Each row below is a small network's average activation on inputs in which a field has the value named, seen along a few directions.
Related values have similar rows: they may be neighbours, one step apart, or belong to one group.
(in the rows, 500 means zero)
Strong random noise was added to every row along 23 fixed directions; ignore it. To show where, here is one row again and again, with new noise each time:
[488 500 501 514 269 375 586 525 470 555 518 535 541 425 470 449 581 572
 593 628 586 604 445 542 545 482 478 501 308 398 460 464 424 436 464]
[546 549 560 507 411 589 486 498 317 388 468 506 689 466 378 441 391 308
 468 751 540 727 517 458 527 514 572 481 457 356 550 506 406 401 530]
[423 493 475 479 611 483 537 548 580 459 482 462 527 499 481 469 466 477
 483 472 435 490 472 507 519 532 378 498 553 592 549 491 522 462 472]
[511 543 594 754 412 574 519 537 617 372 522 562 462 396 361 648 497 627
 546 443 520 557 485 659 431 366 427 453 528 545 496 516 552 363 406]
[413 444 431 497 641 529 645 535 566 574 411 533 439 328 490 630 505 453
 491 549 664 487 556 369 512 539 375 548 390 462 669 466 487 479 522]
[498 492 499 489 399 433 574 498 536 481 549 480 546 353 411 408 504 525
 566 596 650 500 465 463 556 450 319 481 493 657 401 355 547 472 613]
[586 643 497 747 421 649 444 393 463 401 409 633 399 449 422 619 572 609
 419 370 551 455 597 467 481 343 653 474 547 557 411 647 532 586 523]
[555 364 526 684 787 495 472 488 673 597 483 430 327 344 540 446 479 554
 529 378 608 493 595 332 407 474 502 436 618 555 389 485 550 429 500]
[501 440 617 494 497 482 423 487 379 485 435 590 483 517 384 405 499 567
 516 436 623 606 560 408 536 343 753 461 433 437 526 419 449 667 411]
[452 625 422 721 453 506 483 656 336 455 477 560 445 359 636 796 511 364
 467 445 561 419 509 386 648 705 402 323 580 487 587 438 474 412 553]
[268 528 466 459 413 568 435 544 552 474 488 420 480 547 473 410 452 440
 512 477 523 605 438 489 521 405 478 538 379 611 383 449 409 347 667]
[608 591 542 437 510 438 520 326 470 478 550 535 517 597 472 545 540 530
 545 403 399 426 513 385 473 406 564 497 638 546 514 409 578 712 479]
[548 434 530 572 598 469 555 448 494 551 387 354 550 442 568 412 415 318
 490 437 562 534 521 294 588 559 463 686 634 370 367 603 683 479 475]
[409 587 426 518 576 444 384 562 411 544 502 526 457 445 472 422 511 608
 439 404 470 493 574 431 546 520 641 616 500 616 651 459 510 556 444]
[621 468 395 476 592 604 639 354 482 467 592 449 497 449 679 501 516 483
 584 399 551 386 539 612 540 598 554 461 532 496 602 699 415 499 326]
[547 518 471 412 399 705 474 483 608 497 437 356 390 408 526 454 503 535
 432 591 652 514 475 453 318 551 492 584 326 444 805 496 585 469 446]
[443 464 348 450 454 616 716 468 509 754 531 395 682 455 424 622 559 384
 620 407 614 498 507 577 630 517 396 574 512 444 468 550 481 461 522]
[358 517 375 555 663 440 444 525 384 624 413 482 466 334 522 462 524 626
 374 293 671 527 582 420 616 572 722 495 453 472 648 389 457 693 429]
[376 397 498 477 631 624 433 514 443 461 329 354 436 462 545 479 368 342
 361 660 555 447 415 466 489 569 573 538 612 339 545 515 739 640 509]
[471 531 541 623 604 489 580 459 549 474 423 694 330 481 609 426 596 544
 534 411 525 542 533 388 461 506 596 314 451 547 355 471 501 535 529]
[527 478 532 331 449 564 229 513 450 435 546 407 336 542 508 376 426 489
 361 502 563 397 541 404 472 577 554 755 483 617 540 509 694 577 506]
[473 335 608 694 511 639 472 692 428 404 465 401 643 521 498 497 281 487
 545 580 696 545 471 564 551 525 425 520 471 559 512 503 392 262 639]
[335 607 478 456 505 709 566 365 384 410 538 684 409 614 610 639 548 465
 521 306 529 513 469 497 579 490 673 596 370 507 673 451 493 549 512]
[608 413 625 523 643 567 554 460 568 432 441 622 513 454 405 580 481 526
 478 363 569 494 554 569 447 357 507 448 546 432 622 541 519 580 359]
[334 580 378 771 570 386 566 450 411 540 615 448 608 418 678 492 491 565
 676 352 433 523 369 539 654 387 565 370 644 578 428 372 304 309 641]


Field VARA:
kato: [488 420 519 569 660 580 504 446 455 531 485 469 543 346 520 350 396 523
 526 680 533 580 509 575 405 347 708 594 545 389 604 499 530 441 558]
maz: [366 503 422 489 434 525 411 618 504 593 469 297 459 488 648 517 341 613
 522 468 521 297 570 865 350 486 684 632 483 590 387 652 515 571 582]
vire: [558 475 569 586 550 499 554 583 465 547 401 564 582 355 537 350 476 503
 532 524 544 446 505 577 477 428 550 525 616 473 523 539 667 518 510]
vav: [311 317 476 548 727 308 539 470 503 460 463 700 307 482 620 622 547 590
 536 541 471 372 414 489 641 319 516 413 519 448 424 446 417 606 548]
fovul: [520 542 492 551 520 457 579 428 529 475 375 482 472 524 676 424 528 647
 390 429 582 504 483 385 465 640 553 605 342 450 608 498 529 596 497]
puvez: [401 627 381 337 451 474 511 338 594 496 424 540 541 502 384 344 599 542
 315 437 430 626 493 545 542 379 510 628 392 496 407 580 497 581 510]
guto: [603 436 579 474 398 462 389 698 470 532 545 546 493 506 682 369 526 598
 526 538 441 468 359 692 444 533 500 438 464 405 768 465 509 344 404]
vebu: [524 592 445 482 418 683 563 542 509 667 484 424 614 637 552 615 563 350
 499 224 504 524 598 602 509 715 542 375 526 468 278 583 480 542 543]
vogum: [383 510 462 408 471 656 411 418 583 491 382 218 438 652 458 530 454 554
 457 415 487 540 428 336 408 346 639 628 405 407 779 485 465 598 415]
zek: [550 671 361 409 227 618 367 441 418 390 635 380 505 550 477 595 523 457
 401 492 456 382 448 546 604 594 383 592 568 652 532 531 572 474 545]
VARA is arranged as a ring.
Going along VARA from vebu by way of its neighbour kato, in what order are maz, puvez, guto, vogum met? -> maz, guto, puvez, vogum
How many steps from neighbour to neighbour lead from vav to zek, at the fewest? -> 3

Field PIR:
fadav: [446 620 368 761 447 555 424 450 532 329 458 127 556 257 501 471 362 576
 421 535 467 540 443 679 490 410 590 575 651 464 589 669 533 413 348]
punut: [759 396 401 420 556 808 613 360 700 499 435 381 495 626 475 859 572 461
 287 434 696 310 570 327 452 721 133 536 388 483 667 686 418 516 564]
gimo: [481 485 396 765 672 502 273 577 387 421 422 331 661 561 436 441 372 567
 266 545 324 470 488 505 625 514 558 627 731 536 497 714 459 427 564]
duge: [507 471 508 438 483 745 382 422 500 399 719 333 319 450 646 418 393 418
 597 448 665 609 575 663 398 663 717 286 447 553 401 475 390 348 426]
lim: [508 314 439 536 590 436 487 576 395 744 813 636 584 478 396 480 657 578
 708 534 406 449 328 646 719 417 427 396 737 552 551 309 530 380 469]
vafif: [716 428 843 565 697 515 407 640 651 506 327 606 600 806 399 720 327 452
 500 425 281 445 544 389 144 247 394 372 701 451 553 442 510 505 667]
maset: [398 345 553 747 548 312 643 684 622 494 395 364 408 376 834 547 363 411
 665 575 549 519 406 547 463 611 347 398 415 271 383 659 389 139 422]
ludav: [618 702 308 503 481 362 653 377 554 665 347 322 550 247 653 494 537 386
 551 363 568 320 585 372 424 433 439 194 688 535 314 534 448 670 635]
rav: [461 655 452 513 451 568 418 522 521 461 317 335 512 383 478 467 487 491
 265 177 717 578 563 343 512 652 538 373 441 510 576 384 534 685 447]
fav: [615 361 403 386 782 619 548  83 439 447 860 789 231 619 551 705 626 479
 600 545 541 390 655 361 589 471 603 558 428 611 349 610 258 541 596]
lorum: [640 534 641 436 464 559 351 829 546 585 326 582 472 426 562 488 487 171
 411 198 500 473 674 478 447 601 418 453 593 424 479 683 644 395 419]
savok: [678 447 450 343 638 501 442 358 599 561 592 243 625 330 383 274 425 489
 431 451 494 506 571 597 417 437 530 573 695 490 590 550 555 554 327]
kepez: [367 328 566 482 787 383 381 500 765 366 384 407 254 709 568 508 480 594
 396 435 301 564 408 418 385 453 529 273 479 416 461 475 360 586 367]
virig: [533 391 353 286 770 430 356 485 529 452 381 725 508 488 626 230 619 500
  94 396 339 377 421 772 639 489 468 430 523 419 521 792 387 554 460]
zisa: [841 371 743 238 333 358 180 612 484 477 635 705 326 506 597 411 609 315
 519 434 506 372 435 267 445 307 324 205 557 483 566 295 462 430 585]
kad: [768 434 398 289 583 251 453 335 358 609 582 678 532 213 778 236 647 289
 416 496 465 348 436 381 720 365 422 660 630 254 629 657 476 366 472]
gaf: [490 575 378 534 581 499 489 345 515 297 336 480 296 358 737 419 468 683
 357 347 622 220 531 513 528 435 635 559 531 664 526 674 605 784 484]
kalis: [273 402 560 423 462 565 535 570 422 430 638 669 417 640 445 668 488 474
 620 512 506 454 452 742 603 535 508 504 429 560 424 487 506 494 433]
mibub: [704 694 412 575 622 409 373 452 369 661 590 548 560 163 648 307 519 433
 352 477 477 558 680 414 437 658 663 684 609 441 563 525 572 378 569]
sil: [348 443 530 599 772 671 238 469 466 506 822 381 545 250 339 486 216 514
 303 556 683 850 633 816 361 727 679 609 504 506 378 235 489 250 633]
dilot: [620 527 412 474 401 396 540 380 499 667 763 242 538 514 542 422 535 669
 748 786 393 479 438 410 322 559 547 613 469 515 696 378 437 410 449]
soram: [379 401 585 197 352 428 394 626 548 282 540 433 349 639 476 728 431 405
 618 383 469 323 472 570 554 297 388 408 440 573 640 480 364 622 316]
PIR is arranged as a line.
Which values are neighbours of lorum? Give them in the order they are listed. -> fadav, mibub
Which values are neighbours of maset? Give them in the order they are listed. -> ludav, kalis
Which values are neighbours of duge? Give them in the order they are listed. -> virig, kad
Which values are neighbours of lim? Give them in the order they are listed. -> vafif, fav
How many steps from neighbour to neighbour lead from dilot to gaf, at the fewest? -> 16

Field DER:
votog: [650 582 511 516 690 466 433 519 491 398 507 781 495 263 437 428 564 459
 229 454 552 463 592 536 519 652 377 286 626 621 497 441 608 580 492]
daza: [713 559 601 504 258 538 421 601 775 652 536 563 402 637 379 620 600 668
 624 414 403 399 611 602 142 274 382 398 430 673 393 578 398 390 611]
figud: [456 520 581 307 630 423 457 439 513 567 415 491 353 494 511 680 388 202
 517 495 390 473 703 482 315 408 721 455 614 272 309 608 561 699 405]
res: [247 482 523 255 863 474 680 604 632 566 421 655 423 315 405 382 392 330
 539 659 465 578 686 489 341 543 491 587 435 610 552 419 645 578 506]
vum: [630 624 546 464 107 553 745 370 602 528 278 180 519 648 700 617 531 573
 605 426 713 411 413 247 368 647 426 589 324 375 604 408 687 724 520]
loti: [353 374 666 424 870 605 608 579 591 285 414 749 582 407 103 388 319 482
 538 727 554 690 585 441 450 154 397 441 486 741 751 345 409 449 545]
rivo: [529 507 567 606 541 479 403 670 482 557 648 380 275 453 670 615 459 578
 738 550 416 386 506 475 248 603 655 377 565 485 843 369 557 409 288]
voka: [410 611 483 686 595 365 602 483 581 565 524 489 371 303 721 488 403 600
 633 439 571 438 560 422 346 531 474 676 521 669 410 369 680 420 685]
fugu: [547 389 585 501 654 500 282 454 447 217 498 733 213 527 514 321 530 602
 298 612 437 514 540 579 537 538 727 511 474 470 427 719 552 584 260]
bip: [487 344 531 577 356 612 453 539 509 657 534 285 553 694 319 737 528 563
 494 575 501 467 408 476 558 576 429 765 574 342 441 471 751 586 484]
zafav: [519 222 557 435 652 470 462 693 575 585 491 308 603 443 423 281 381 476
 597 580 518 572 467 577 539 451 456 681 531 423 711 594 509 325 265]
nebof: [305 427 482 360 589 629 702 502 412 769 472 363 607 643 484 507 391 501
 808 651 478 454 470 620 320 432 802 531 545 437 690 393 582 709 465]
modis: [595 374 435 553 402 489 593 477 559 490 510 393 468 638 731 516 507 561
 535 594 565 347 439 487 537 641 334 553 349 517 346 685 350 376 636]
vate: [794 629 478 497 437 578 403 547 305 570 443 652 687 678 553 394 534 436
 358 467 365 366 616 621 470 617 602 402 615 539 341 789 434 554 627]
nodug: [566 552 535 143 482 434 346 483 576 624 510 639 470 443 366 542 524 532
 331 456 555 288 580 649 243 357 456 452 461 598 507 336 548 789 723]
feb: [333 411 591 447 565 295 282 490 726  84 424 287 172 481 638 593 292 642
 442 450 455 383 449 482 348 210 512 471 359 529 632 533 299 556 355]
misa: [395 535 435 550 501 616 386 636 548 565 571 473 527 421 452 423 468 562
 529 406 436 439 481 763 471 364 478 520 645 745 458 495 575 352 604]
bom: [458 819 364 613 141 574 538 542 481 422 571 468 472 482 344 576 660 726
 537 622 443 552 515 556 446 657 515 277 418 740 580 365 473 549 427]
dip: [480 697 421 384 244 651 671 469 340 445 423 463 489 532 637 417 533 208
 590 654 447 525 525 425 604 729 568 649 466 448 453 708 727 537 390]
fitus: [531 622 595 609 448 624 574 418 500 334 463 653 523 336 573 604 430 340
 612 344 534 442 429 702 422 135 514 180 696 498 433 506 479 434 620]
ponaz: [340 474 448 344 615 386 589 438 553 471 427 363 644 488 252 531 425 294
 597 554 310 570 527 485 541 207 475 408 619 427 479 605 313 574 333]
kunez: [320 557 282 299 744 336 634 562 528 605 565 436 645 474 586 191 474 543
 520 498 306 587 603 686 508 736 582 471 380 651 604 592 246 440 368]
DER is arranged as a line.
Going along DER from bip by way of its neighbour res, in what order are votog, vum, loti, modis, vate, bom, fitus met? -> vum, bom, modis, loti, fitus, vate, votog
Which values are neighbours of rivo? Give them in the order they are listed. -> ponaz
Which values are neighbours of zafav? Give them in the order they are listed. -> feb, dip
Which values are neighbours of fugu? Give them in the order they are listed. -> figud, misa

Field BUV:
kuf: [424 487 508 422 501 409 396 589 354 535 381 524 558 607 652 577 422 362
 421 375 523 406 487 316 626 434 489 619 464 447 543 458 390 523 745]
mufe: [518 533 553 655 452 571 435 509 589 454 625 432 463 500 320 510 515 633
 669 391 475 568 528 494 437 320 533 375 593 697 489 430 417 386 401]
rubez: [619 456 610 574 646 433 362 515 410 465 705 687 483 379 518 509 456 546
 491 488 537 477 560 552 492 481 520 489 615 594 492 334 508 407 626]
danu: [522 510 500 392 374 536 391 504 606 406 498 230 577 613 360 274 491 559
 471 456 426 614 425 491 471 470 492 446 484 566 607 520 447 498 293]
segor: [572 386 556 606 568 378 294 544 578 415 559 529 266 438 514 571 528 877
 325 437 630 371 530 452 490 547 468 688 378 588 653 427 532 561 428]
tofo: [439 493 588 326 486 561 542 562 515 534 479 549 537 596 344 460 456 448
 540 626 532 618 537 346 451 488 439 688 358 565 632 348 576 491 584]
biba: [515 358 551 401 642 393 457 574 547 480 549 543 472 545 532 382 471 619
 477 535 409 371 414 608 518 513 403 665 550 563 662 504 630 500 386]
teku: [613 204 583 354 441 511 384 498 509 493 629 536 504 456 515 556 477 564
 467 419 669 350 416 923 539 316 470 470 470 348 475 580 418 523 434]
nokaz: [603 564 458 373 352 551 512 486 458 554 583 583 479 459 358 701 586 490
 548 571 443 465 608 679 439 458 572 497 463 386 656 647 469 582 256]
gafeb: [442 512 549 699 574 431 555 630 415 389 450 604 629 376 528 489 437 422
 497 439 498 538 430 469 670 474 353 543 594 512 614 483 527 316 496]
tatof: [562 569 402 619 598 491 533 585 621 589 389 506 542 414 413 423 570 500
 471 646 292 588 555 503 356 478 484 363 528 435 585 712 360 322 402]
viz: [511 551 577 282 376 525 533 505 408 519 647 496 432 584 508 534 455 247
 783 441 431 520 644 516 457 525 654 468 529 502 434 553 513 512 285]
giri: [498 458 475 501 582 383 575 520 394 561 457 533 479 289 553 690 409 356
 595 504 635 293 620 417 568 412 467 540 617 467 494 539 519 592 532]
lefem: [595 536 613 548 650 619 424 459 491 572 588 551 661 459 319 425 406 611
 411 489 538 633 545 559 347 473 565 642 609 574 641 262 682 486 623]
mevo: [471 338 484 530 512 692 469 634 571 698 463 344 422 533 571 546 480 474
 522 405 709 417 545 530 460 649 489 464 491 533 347 503 580 493 622]
BUV is arranged as a line.
Going along BUV from segor by way of its neighbour rubez, in what order are mufe, tofo, nokaz, tatof, giri met? -> tofo, nokaz, giri, tatof, mufe
Which values are neighbours of lefem? Give them in the order they are listed. -> biba, viz
Which values are neighbours of gafeb? Give them in the order they are listed. -> danu

Field LOD:
nolap: [547 531 475 464 474 459 248 430 491 546 572 662 509 550 419 685 588 578
 280 490 375 364 417 603 483 268 449 504 588 485 451 410 445 557 798]
mobet: [575 382 509 819 693 631 607 532 548 522 527 812 535 265 397 661 531 656
 381 469 737 482 564 721 555 493 326 464 512 576 415 539 492 319 662]
pezo: [753 482 608 542 481 536 527 430 429 399 507 607 453 631 641 360 548 461
 475 725 467 500 559 347 444 743 536 539 454 481 333 619 586 489 567]
nedu: [737 390 490 203 522 725 519 316 496 492 659 633 478 614 577 515 627 383
 546 407 539 387 475 637 520 425 505 309 509 458 611 600 359 527 417]
nemi: [323 655 353 456 369 416 668 467 501 598 442 200 562 622 625 630 482 476
 502 531 460 516 446 425 459 826 473 504 370 413 448 432 501 654 531]
fet: [470 333 327 510 684 609 441 532 422 690 807 635 354 433 486 425 653 517
 695 630 440 362 510 542 610 478 546 495 599 687 562 564 425 284 475]
bule: [581 406 541 661 593 257 534 643 403 633 639 549 672 271 316 516 480 733
 662 404 598 521 602 618 597 447 530 462 609 534 649 363 400 491 260]
tul: [651 446 458 481 565 567 359 671 594 816 585 383 633 447 195 402 581 680
 474 440 492 422 609 549 424 492 445 548 728 723 593 406 665 557 510]
fodi: [384 530 746 510 336 580 336 668 451 264 421 495 410 586 581 515 350 384
 526 509 452 494 332 508 424 364 548 513 546 471 666 320 720 472 506]
dalu: [453 615 243 605 619 597 316 660 402 797 499 548 440 474 439 705 540 632
 389 519 542 376 758 364 425 576 614 413 454 737 501 465 219 507 893]
mupud: [417 697 380 606 498 362 633 366 516 751 378 821 428 379 325 263 868 741
 515 494 341 575 482 473 508 309 746 353 562 515 341 434 698 775 445]
ladek: [308 589 325 608 503 277 483 516 477 715 447 385 391 311 681 497 487 520
 531 564 457 521 516 437 478 485 607 704 417 356 458 566 455 360 565]
kolep: [503 465 557 455 707 396 847 311 509 377 504 714 559 426 648 730 437 472
 485 334 672 608 602 391 648 623 358 877 214 334 716 528 405 465 414]
lur: [581 647 401 502 168 407 722 404 477 307 525 547 528 314 536 415 582 604
 536 656 676 391 478 692 549 608 370 259 372 651 269 565 444 622 512]
gefuz: [743 453 556 604 551 434 479 473 472 677 464 581 452 435 778 517 628 465
 451 271 503 408 427 522 490 606 546 367 693 214 489 499 720 566 418]
LOD is arranged as a line.
Going along LOD from nemi by way of its neighbour fet, in what order are nolap, mobet, pezo, fodi, lur met? -> lur, mobet, nolap, fodi, pezo
Which values are neighbours of gefuz? Give them in the order they are listed. -> nedu, dalu
How many steps from neighbour to neighbour lead from bule to tul, at the fewest? -> 10
